Each row below holds a small network's activations on one input, seen along a few directions.
In each table, some parts of the input vary, and every possible input appears once, in random order.
Descriptions start from the smaller parts, as in this example, which fits no table here: one of 4 places along a line, together with either a single point or one of 9 places around a ring or (one of 2 separate values, together with one of 5 places around a ring).
Shared parts are said once, and a part with two or three values counts as separate values.
In the rows, 128 means zero.

Other details of the inputs shift rows strongly along three fixed directions, in all tables alike. That doesn't count.
These rows show it; all are for the same input, with only those details redrawn:
[ 97 148 112  50 128  94 149 124  38 120 195 104]
[114 159 132 101 119 156 122  99 154 113 147 122]
[130 142 128 161 141 169 115 101 214 127  91 142]
[124 124  81  99 196  75 160 146  85 163 115 134]
[111 158 123  84 128 137 131 107 123 118 157 120]
[109  84 131 245 103 115 134 138  99 113 115 115]
[105 147 151 137  82 168 115  94 142  92 161 112]
[127  98  96 196 175  97 145 145 130 152  76 140]

Rows:
row 1: [145 127 132 113 122 135 108 123 137 131 127 123]
row 2: [145 141 147 156 118 162 114 115 213 133  84 142]
row 3: [133 179 133  60 124 170 106  90 202 120 131 133]
row 4: [145 135 170 134  76 172 102 103 129  98 151 113]
row 5: [134  71 141 240 101 118 121 151  90 122 114 119]
row 6: [121 155 149  98  97 193 104  85 186  93 165 118]
row 7: [148 112  99 143 192 123 136 132 207 160  70 142]
row 8: [137 160 140  79 101 132 117 110 118 122 147 123]
row 9: [110 111 122 133 112  84 152 148  62 126 147 107]
row 10: [135 138 146  73 107 117 101 176 105 134 140 153]
row 11: [138 118 153 165  92 161 113 112 182 111 131 115]
row 12: [122 147 114  50 161 138 140 112 126 128 161 125]
row 13: [130 148  90  90 207 119 150 124 162 164  92 153]
row 14: [122 124 156 195  96 170 116 115 159 109 114 134]
row 15: [134  78  90 192 171  88 136 160 137 145  82 137]
row 16: [136 127  98 149 189 115 144 124 202 162  62 145]
row 17: [130 144  83  92 205 110 146 121 162 163  93 147]
row 18: [ 99 100 111 119 115  84 150 154  27 106 188 103]
row 19: [124  66 126 236 104 111 125 139 107 113 120 107]
row 20: [111  99 120 163 130 119 143 143  98 112 143 123]
row 21: [108 115 159 214  56 163 105 102 150  87 137 105]
row 22: [124 163 145  83 105 151 120 110 163 122 141 124]
row 23: [129 117 135 191 118 144 117 127 156 124 100 138]
row 24: [136 130 154 116 111 138 101 175 126 131 123 163]
row 25: [142 174 166  25  82 161 111  97 126 108 183 104]
row 26: [119 102 126 111 123  86 150 156   5 129 174 108]
row 27: [154  91 154 221 114 151 119 129 135 123  90 132]
row 28: [137 113 148 179 100 165 109 112 167 108 132 125]
row 29: [120 109 128 138  97  89 135 148  45 123 152 111]
row 30: [135 101 170 206  95 154 101 179 142 124  94 168]
row 31: [161 130  89  79 199 110 129 130 172 168  93 147]
row 32: [151 132 108 106 170  87 148 145 123 167  88 144]
row 33: [136 143  81  85 203 104 141 118 169 165  87 144]
row 34: [160 112 108 157 197 138 133 131 197 161  69 158]
row 35: [122 123  87 120 200  94 162 133 121 160 100 142]
row 36: [111 178 155  83  85 180 114  83 192 101 156 113]
row 37: [114 130 121 116 137 119 146 132  94 128 139 127]
row 38: [120 124 122 113 129 123 133 133 149 120 138 119]
row 39: [137  94 132 124  99  77 135 149   7 123 165  96]
row 40: [139 178 127  36 135 133 127 110 124 135 149 138]
row 41: [121 149 160 125  73 166 111 108 129  99 159 122]
row 42: [126  73 144 205  87  92 136 161  56 123 137 101]
row 43: [122 125  79 102 198  72 158 147  87 162 111 135]
row 44: [110 117 130 116 108  87 157 150   6 124 175 113]
row 45: [128 117 130 188 127 143 122 124 160 123  98 135]
row 46: [123 178 182  20  63 158  95 147 131 107 183 139]
row 47: [149 161  97  38 195  93 155 134  99 171 117 152]
row 48: [119 149 156 120  69 161 103 105 141  97 157 113]
- What is each input in this table made of? => one of 4 places along a line, together with either a single point or one of 5 places along a line or one of 6 places along a line
- Changing only the place on the line of 4 turns row 3 into row 37. The same change can be made to row 33. Which row results? => row 35
- Changing only the place on the line of 4 turns row 23 into row 14. The same change can be made to row 40. Which row results? => row 47
- List by row number the other rows that have the place on the line of 4 in common with row 9. => row 2, row 7, row 11, row 16, row 22, row 25, row 32, row 36, row 38, row 42, row 46
- Change only the place on the line of 4 in row 31. List by row number the other rows that result. => row 11, row 28, row 34

Rows:
row 49: [128 164 143  91 118 172 114  94 196 118 131 126]
row 50: [132 167 136  85 128 175 109  90 190 119 132 130]
row 51: [117  92 130 206 104 108 132 137  92 119 122 111]
row 52: [105 141 124  59  99  89 148 127  18 113 201  94]
row 53: [153 134  75  72 227  86 159 139 127 182  88 150]
row 54: [123  98 133 202 102 108 134 131  86 120 122 112]
row 55: [123 105 123 189 134 124 132 135 154 131 101 130]
row 56: [ 96 142 126  44 102  89 150 133  25 113 210  94]
row 57: [126  92 131 210 108 111 135 130  83 120 121 114]
row 58: [160  97 141 168 126 130 114 149 141 138  99 138]
row 59: [127 109 121 181 134 124 127 132 149 131  99 131]
row 60: [136 115 127 176 134 122 136 124 141 137  97 128]
row 61: [120 165 132  84 123 170 112  95 199 112 138 131]
row 62: [156 161 154  70 104 170  92 112 190 124 130 136]
row 63: [122 105 146 191 106 116 126 170 109 131 106 147]
row 64: [133 118 140 162 133 135 123 157 135 138 100 158]
row 65: [128 132 142  40  87  87 134 153  20 121 203 100]
row 66: [111 144 169 129  65 188 108  92 151  82 174 109]
row 67: [138 130  68  66 234  84 160 146 133 175  98 151]
row 68: [145  77 150 207  86 114 113 158  88 119 121 119]
row 69: [107 141 127  63  98  99 145 122  20 108 205  94]
row 70: [128 167 136  82 125 176 109  93 191 115 138 131]
row 71: [122 108 119 178 140 123 135 134 157 129 103 131]
row 72: [125 162 136  84 129 179 114  94 194 115 142 133]
row 73: [114 148 169 126  65 188 107  87 148  85 172 106]
row 74: [134 168 142  94 117 171 118  90 195 120 129 128]
row 75: [124 115 115 162 140 121 129 132 147 134 107 132]
row 76: [146 145  86  55 219  84 143 173 119 186  86 177]
row 77: [111  89 126 203 110 114 132 140  93 115 132 116]
row 78: [139 113 125 170 144 130 135 120 134 136 101 131]
row 79: [130 119 139 171 123 126 117 160 138 137  93 156]
row 80: [137 131  65  73 230  81 154 146 133 174  95 151]
- Changing only one part turns row 64 into row 79. The same change can be made to row 66. Which row results? => row 59
- What is each input in this table made of? => one of 4 places along a line, together with either one of 2 separate values or one of 6 places along a line
- List by row number the other rows that have the place on the line of 4 in common with row 50. => row 57, row 68, row 69, row 70, row 76, row 77, row 80
- Change only the place on the line of 6 in row 71. List by row number the other rows that result. => row 49, row 55, row 56, row 60, row 74
- Change only the choice among 2 separate values in row 63. List by row number the other rows that result. => row 65
